A small network was trained on made-up records. Each row is its average activation on records with the value named, seen along a few directions.
Values that are neighbours, or in one group, have similar rows; names and order tell nothing.
(in the rows, 500 means zero)
Strong random noise was added to every row along 17 fixed directions; ignore it. To show where, here is one row again and again, with new noise each time:
593, 600, 267, 456, 564, 686, 776, 430, 653, 626, 358, 401, 726, 499, 471, 338, 659, 468, 517, 336, 408, 669, 413, 453, 395, 420, 594, 630
615, 456, 531, 582, 552, 430, 507, 470, 455, 475, 532, 277, 609, 562, 586, 449, 731, 721, 508, 614, 210, 312, 730, 608, 409, 478, 641, 517
363, 582, 379, 566, 611, 388, 405, 386, 643, 482, 554, 488, 450, 622, 504, 561, 538, 455, 611, 586, 594, 598, 558, 438, 545, 311, 474, 537
501, 620, 597, 559, 676, 369, 727, 443, 676, 635, 559, 508, 365, 600, 756, 427, 683, 273, 273, 851, 557, 580, 524, 453, 344, 387, 416, 622
509, 527, 582, 492, 532, 523, 485, 559, 559, 410, 607, 571, 650, 500, 517, 569, 477, 479, 348, 528, 570, 610, 607, 507, 321, 515, 540, 483
663, 568, 383, 245, 368, 566, 608, 541, 605, 551, 458, 546, 684, 678, 580, 585, 599, 683, 506, 686, 497, 409, 366, 595, 637, 483, 664, 673
423, 540, 617, 470, 502, 488, 634, 368, 528, 353, 401, 497, 592, 597, 523, 835, 366, 580, 565, 615, 461, 628, 382, 610, 298, 504, 263, 456
421, 604, 483, 476, 572, 551, 628, 506, 556, 719, 452, 459, 378, 387, 542, 432, 524, 404, 399, 634, 593, 515, 584, 617, 676, 542, 491, 336
540, 323, 721, 499, 416, 598, 434, 573, 191, 655, 344, 337, 360, 154, 475, 546, 395, 658, 560, 360, 363, 342, 529, 525, 352, 612, 381, 356
508, 465, 405, 540, 640, 352, 318, 497, 402, 367, 762, 729, 554, 673, 762, 583, 512, 346, 381, 722, 432, 277, 583, 585, 684, 584, 453, 607
472, 824, 477, 538, 610, 335, 536, 536, 333, 461, 443, 634, 518, 534, 563, 346, 695, 455, 461, 642, 592, 496, 398, 399, 528, 485, 410, 495
525, 629, 488, 436, 266, 393, 642, 518, 656, 435, 298, 530, 554, 673, 293, 740, 444, 552, 579, 535, 529, 696, 267, 620, 545, 447, 448, 492
777, 430, 600, 436, 499, 536, 272, 472, 511, 459, 448, 623, 673, 594, 487, 409, 503, 494, 504, 390, 429, 569, 513, 677, 423, 624, 588, 504
439, 328, 519, 668, 648, 487, 445, 477, 595, 560, 690, 260, 424, 403, 608, 507, 615, 547, 479, 594, 378, 530, 801, 451, 231, 322, 537, 482
549, 566, 599, 289, 424, 408, 581, 574, 439, 450, 553, 651, 516, 704, 615, 379, 557, 570, 553, 687, 595, 535, 177, 556, 563, 589, 553, 456
431, 622, 615, 270, 418, 429, 656, 690, 553, 520, 663, 376, 335, 576, 517, 484, 487, 492, 580, 540, 603, 332, 516, 333, 765, 511, 470, 463
398, 649, 484, 574, 443, 551, 459, 683, 625, 517, 392, 564, 614, 581, 278, 726, 493, 715, 634, 393, 754, 709, 312, 441, 684, 498, 486, 252
513, 303, 348, 327, 318, 297, 387, 445, 311, 395, 666, 355, 337, 450, 563, 536, 443, 427, 637, 597, 169, 262, 628, 622, 494, 408, 503, 678
633, 479, 602, 433, 443, 476, 557, 507, 685, 628, 423, 503, 410, 721, 517, 470, 514, 540, 599, 494, 569, 462, 305, 396, 644, 437, 516, 649


B, 19 values:
b17: 710, 486, 621, 641, 527, 434, 519, 414, 621, 253, 379, 619, 629, 729, 516, 761, 495, 452, 524, 560, 269, 701, 317, 667, 207, 588, 135, 535
b12: 577, 694, 411, 436, 482, 528, 748, 651, 707, 582, 590, 478, 474, 410, 532, 482, 564, 270, 194, 621, 564, 513, 722, 432, 540, 419, 483, 634
b1: 650, 349, 655, 640, 202, 289, 377, 583, 417, 680, 290, 511, 295, 444, 434, 554, 621, 682, 430, 682, 499, 541, 305, 589, 328, 387, 637, 538
b6: 357, 419, 229, 589, 522, 631, 707, 572, 691, 325, 717, 451, 587, 592, 374, 516, 393, 558, 675, 327, 473, 612, 361, 294, 645, 392, 421, 504
b10: 516, 443, 401, 382, 470, 577, 471, 500, 672, 563, 497, 593, 537, 667, 513, 468, 520, 529, 569, 539, 585, 592, 345, 696, 715, 615, 644, 399
b2: 440, 369, 535, 565, 432, 314, 515, 388, 531, 347, 557, 369, 508, 784, 553, 693, 580, 669, 671, 571, 407, 418, 348, 353, 339, 324, 577, 716
b9: 574, 477, 553, 290, 607, 673, 644, 480, 467, 534, 563, 437, 410, 422, 670, 398, 467, 428, 559, 524, 400, 394, 471, 431, 506, 598, 269, 546
b4: 378, 382, 656, 359, 286, 335, 606, 405, 412, 439, 508, 369, 390, 570, 521, 580, 444, 551, 476, 623, 452, 329, 498, 552, 393, 496, 737, 598
b15: 544, 634, 576, 559, 378, 302, 486, 555, 573, 311, 514, 509, 491, 610, 413, 530, 648, 533, 428, 684, 506, 618, 566, 533, 336, 395, 528, 497
b7: 549, 363, 638, 462, 388, 464, 642, 576, 523, 568, 478, 471, 366, 542, 594, 547, 535, 401, 431, 561, 459, 510, 352, 529, 382, 558, 448, 535
b16: 550, 332, 424, 539, 495, 549, 541, 456, 517, 571, 569, 542, 524, 478, 496, 202, 492, 262, 358, 270, 453, 579, 497, 561, 540, 614, 719, 503
b14: 667, 539, 555, 440, 457, 362, 309, 540, 505, 520, 495, 478, 440, 538, 564, 497, 682, 362, 408, 661, 413, 423, 720, 705, 513, 568, 606, 487
b19: 564, 497, 428, 676, 411, 383, 420, 491, 469, 632, 271, 540, 474, 468, 428, 735, 523, 431, 412, 469, 428, 417, 492, 515, 541, 431, 466, 693
b18: 637, 371, 658, 532, 370, 599, 649, 668, 542, 396, 571, 462, 470, 447, 404, 500, 343, 618, 506, 369, 421, 484, 420, 322, 378, 468, 346, 560
b3: 514, 469, 504, 625, 400, 412, 495, 641, 419, 647, 403, 291, 427, 364, 366, 344, 714, 591, 507, 417, 384, 467, 548, 463, 462, 486, 720, 443
b13: 404, 476, 667, 515, 400, 484, 613, 587, 284, 446, 498, 613, 305, 307, 494, 498, 288, 474, 336, 549, 552, 329, 431, 450, 557, 642, 326, 467
b5: 479, 473, 464, 517, 461, 490, 479, 467, 493, 369, 574, 583, 543, 632, 451, 397, 442, 585, 537, 515, 521, 490, 413, 607, 707, 579, 594, 352
b8: 648, 584, 507, 465, 617, 613, 627, 444, 540, 298, 518, 464, 830, 590, 577, 667, 546, 596, 473, 516, 311, 437, 636, 494, 310, 541, 389, 646
b11: 604, 329, 603, 691, 574, 567, 567, 437, 369, 593, 354, 489, 454, 533, 561, 435, 512, 468, 503, 328, 318, 366, 294, 499, 551, 675, 403, 490
B is arranged as a line.
- What is the length, in steps, of the shortest route from b3 to b19? => 4
- Name the neighbours of b1, in listed order. => b12, b16
- Name the neighbours of b7, in listed order. => b15
- Name the neighbours of b10, in listed order. => b17
- Name the neighbours of b8, in listed order. => b6, b18
